Each row below holds a small network's activations on one input, seen along a few directions.
Each table varies a few parts of the input and shows all the possible inputs, shuffled.
Descriptions start from the smaller parts, as in this example, which fits no table here: line(6) and (point or line(9) or (values(2) and ring(5))).
Shared parts are said once, and a part with two or three values counts as separate values.
In the rows, 128 means zero.

Other details of the inputs vary at random and push rows far along two fixed directions, the same in every table; ignore that.

Table:
x1: [110 134 120 124 116 120 137 126 149 140 118 129 125 126 133]
x2: [128 117 113 115 133 124 113 133 136 122 114 144 135 124 118]
x3: [104 126 130 112 122 128 131 130 145 133 128 137 119 131 130]
x4: [155 150 151 133 144 160 133 121 105 124 146  92 131 121 114]
x5: [123 114 119 116 128 128 124 132 134 125 119 147 137 124 116]
x6: [132 124 111 133 120 120 129 133 140 140 120 149 130 126 122]
x7: [124 118 128 130 118 140 123 111 134 128 120 142 122 129 144]
x8: [117 120 115 138 123 109 127 122 124 130 127 141 126 120 142]
x9: [105 125 132 108 128 125 133 125 145 127 119 134 129 125 126]
x10: [165 161 144 148 138 154 137 124 106 143 147  88 123 120 116]
x11: [142 143 130 130 150 151 126 137  86 161 138 110 133 119 110]
x12: [113 116 126 130 116 117 116 129 133 125 140 142 127 120 130]
x13: [115 117 132 135 124 126 125 133 129 131 119 144 132 141 142]
x14: [151 149 148 136 139 164 129 125 106 133 151  96 121 122 119]
x15: [140 150 149 135 148 139 122 134  92 139 153  96 140 104 109]
x16: [115 117 136 131 126 128 123 136 140 121 117 140 142 131 131]
x17: [121 113 124 141 130 118 130 130 132 136 116 139 129 135 147]
x18: [144 149 149 136 160 145 115 145 106 137 135  94 140 120 113]
x19: [114 118 124 131 118 113 120 122 123 129 131 143 128 125 137]
x20: [125 123 125 127 129 139 110 115 145 112 114 137 128 121 134]
x21: [219 120 107 106  99  67 205 122 132  22 161  99  97 220 123]
x22: [119 125 119 144 115 111 126 127 137 129 127 140 126 115 130]
x23: [130 121 121 135 122 132 126 111 137 134 118 142 120 127 148]
x24: [107 127 127 110 123 123 132 124 135 138 120 138 121 135 137]
x25: [114 117 133 133 119 131 122 141 137 125 123 142 132 135 135]
x26: [137 161 145 115 162 144 129 134 106 138 140  81 129 120 107]
x27: [107 127 114 118 127 120 139 121 138 140 118 129 127 132 144]
x28: [122 114 116 119 121 131 124 136 132 130 124 149 126 128 120]
x29: [117 123 122 127 127 112 106 125 133 114 123 138 134 116 126]
x30: [124 119 128 145 116 121 130 136 143 135 115 137 131 127 136]
Each input here is: values(5) and line(6).
- The inputs of x25 and x12 match in every part but the values(5) part. If x16 is changed in the same way as x25 into x12, which row does it become? => x15
- Which other rows does x5 become when the line(6) part takes its other values? List them by row number. => x2, x6, x11, x21, x28
- Which other rows does x1 become when the line(6) part takes its other values? List them by row number. => x3, x9, x24, x26, x27

Table:
x31: [122 171 159 162 167 176 112 143  73 212 140  89 147  72 116]
x32: [123 120 121 117 127 113 131 139 141 120 124 139 127 135 125]
x33: [123 125 123 123 122 114 131 127 146 115 124 136 129 125 125]
x34: [119 122 120 117 124 119 129 135 137 118 122 137 131 141 124]
x35: [119 127 123 116 117 128 128 124 144 117 121 134 122 138 128]
x36: [123 124 123 125 122 114 128 123 145 115 120 130 131 128 127]
x37: [119 119 123 117 118 129 133 125 143 117 126 133 120 131 131]
x38: [158 152 143 129 145 137 147 132  98 120 159  80 129 126 105]
x39: [122 125 123 118 121 124 128 122 148 119 118 128 122 135 133]
x40: [ 76 132 118 147 150 163  89 127 113 226 106 160 143  65 151]
x41: [118 113 120 118 125 119 133 136 136 118 128 137 129 136 126]
x42: [121 119 121 118 127 113 127 134 142 120 120 133 130 139 127]
x43: [ 73 127 131 133 154 166  92 133 116 200 106 149 144  73 137]
x44: [124 118 133 145 114 115 127 128 133 119 127 139 123 138 143]
x45: [156 154 144 123 152 134 148 133 101 126 146  88 122 136 115]
x46: [119 122 127 126 120 121 118 123 137 108 127 137 129 135 132]
x47: [123 124 127 112 117 125 129 121 140 119 125 138 122 134 126]
x48: [118 123 123 118 124 123 132 123 136 118 117 135 127 141 133]
x49: [124 118 124 133 115 115 139 138 135 129 124 137 129 142 139]
x50: [ 77 135 119 147 143 168  85 127 121 226 110 159 135  65 143]
x51: [167 160 151 139 146 140 159 133  89 138 157  76 125 141 125]
x52: [135 118 123 129 125 127 120 125 144 109 117 137 133 132 131]
x53: [124 118 131 121 118 119 118 122 134 110 131 140 130 131 130]
x54: [132 119 116 141 114 111 125 122 127 122 129 142 118 131 141]
x55: [136 119 123 128 126 127 123 129 144 110 120 143 130 130 128]
x56: [121 119 127 113 124 119 133 119 133 120 121 140 127 138 131]
x57: [119 126 123 122 118 118 128 124 141 114 122 135 132 132 124]
x58: [145 114 113 141 116 122 129 120 131 124 120 146 123 132 134]
x59: [131 122 110 138 111 110 137 119 132 127 126 138 124 127 136]
x60: [157 147 148 133 146 141 137 132  95 115 162  83 125 128 114]
x61: [172 155 146 133 147 150 136 134  94 114 151  83 131 138 104]
x62: [123 122 126 118 118 115 129 121 138 115 126 139 132 127 121]
x63: [135 116 127 122 119 130 120 123 137 110 123 145 134 132 127]
x64: [123 126 124 117 122 124 132 127 148 119 122 135 119 133 129]
x65: [124 122 128 127 124 116 121 128 141 110 128 138 125 130 132]
x66: [130 119 109 131 115 110 136 132 128 132 126 141 123 137 137]
x67: [169 165 155 140 141 148 157 134  94 138 163  72 117 143 115]
x68: [121 117 124 113 123 115 128 133 134 120 126 143 129 139 120]
x69: [182 151 153 150 145 147 146 136  90 127 153  82 126 140 111]
x70: [123 120 127 128 123 117 118 124 142 110 126 131 128 131 135]
x71: [121 122 124 119 128 117 132 121 140 120 116 130 127 138 137]
x72: [131 110 122 128 122 133 125 125 138 108 124 140 130 130 130]
- Describe the family of inputs behind these rows. => line(6) and (values(2) or ring(5))
- The inputs of x48 and x57 match in every part but the line(6) part. If x40 is changed in the same way as x48 into x57, which row does it become? => x59
- Which other rows does x36 become when the line(6) part takes its other values? List them by row number. => x39, x42, x52, x70, x71
- Which other rows agree with x35 in the line(6) part? List them by row number. => x37, x39, x47, x50, x64, x67
- Which other rows does x56 become when the line(6) part takes its other values? List them by row number. => x47, x53, x62, x63, x68
- Which other rows does x49 become when the values(2) part takes its other values? List them by row number. => x66

Table:
x73: [126 153 132 152 132 136 146 134 113 186 135 108 121 112 139]
x74: [ 70  79  88  90 101  96 129 125 185 127  80 202 129 146 149]
x75: [169  97  89 120  62  27 206 109 173  30 139 133  89 220 159]
x76: [136 147 121 147 135 126 141 140  93 182 139 117 128 111 122]
x77: [ 99 145 153 103 149 152 108 130 117 142 138 113 136 102 110]
x78: [132 135 145 147 154 146  91 136 111 128 126 118 150  97 117]
x79: [142 130 139 166 131 162 112 118  95 158 141 129 128 105 143]
x80: [ 83  66 117 134  92 109  87 121 185  84  93 209 143 129 151]
x81: [111 144 134  95 155 150 107 138 119 139 134 116 139  99  94]
x82: [111 151 132 111 158 134 133 138 110 168 125 105 128 123 127]
x83: [136 134 152 151 148 163  94 141 122 135 121 119 149 101 112]
x84: [101  73  89 150  83 102 107  95 178 111  88 208 127 125 176]
x85: [105 146 144 110 151 146 136 142 105 170 132 107 128 128 127]
x86: [245 140 144 121 129 101 169 139 100   7 182  62 122 197  79]
x87: [106  78  93 150  77 118 110 101 188 113  84 212 123 130 172]
x88: [197 159 146  87 133  92 184 119 117  22 177  44 107 190  88]
x89: [107 152 144 104 148 157 110 131 135 143 123 107 136 103 104]
x90: [155 131 124 157 139 159 107 126  95 161 135 134 127 101 126]
x91: [119 147 135 155 131 130 141 138  94 182 148 111 121 117 141]
x92: [112 152 137 112 153 154 143 138 123 173 121 106 128 124 124]
- Describe the family of inputs behind these rows. => values(4) and ring(5)
- Which other rows does x90 become when the values(4) part takes its other values? List them by row number. => x79, x84, x87
- Which other rows does x78 become when the values(4) part takes its other values? List them by row number. => x80, x83, x86
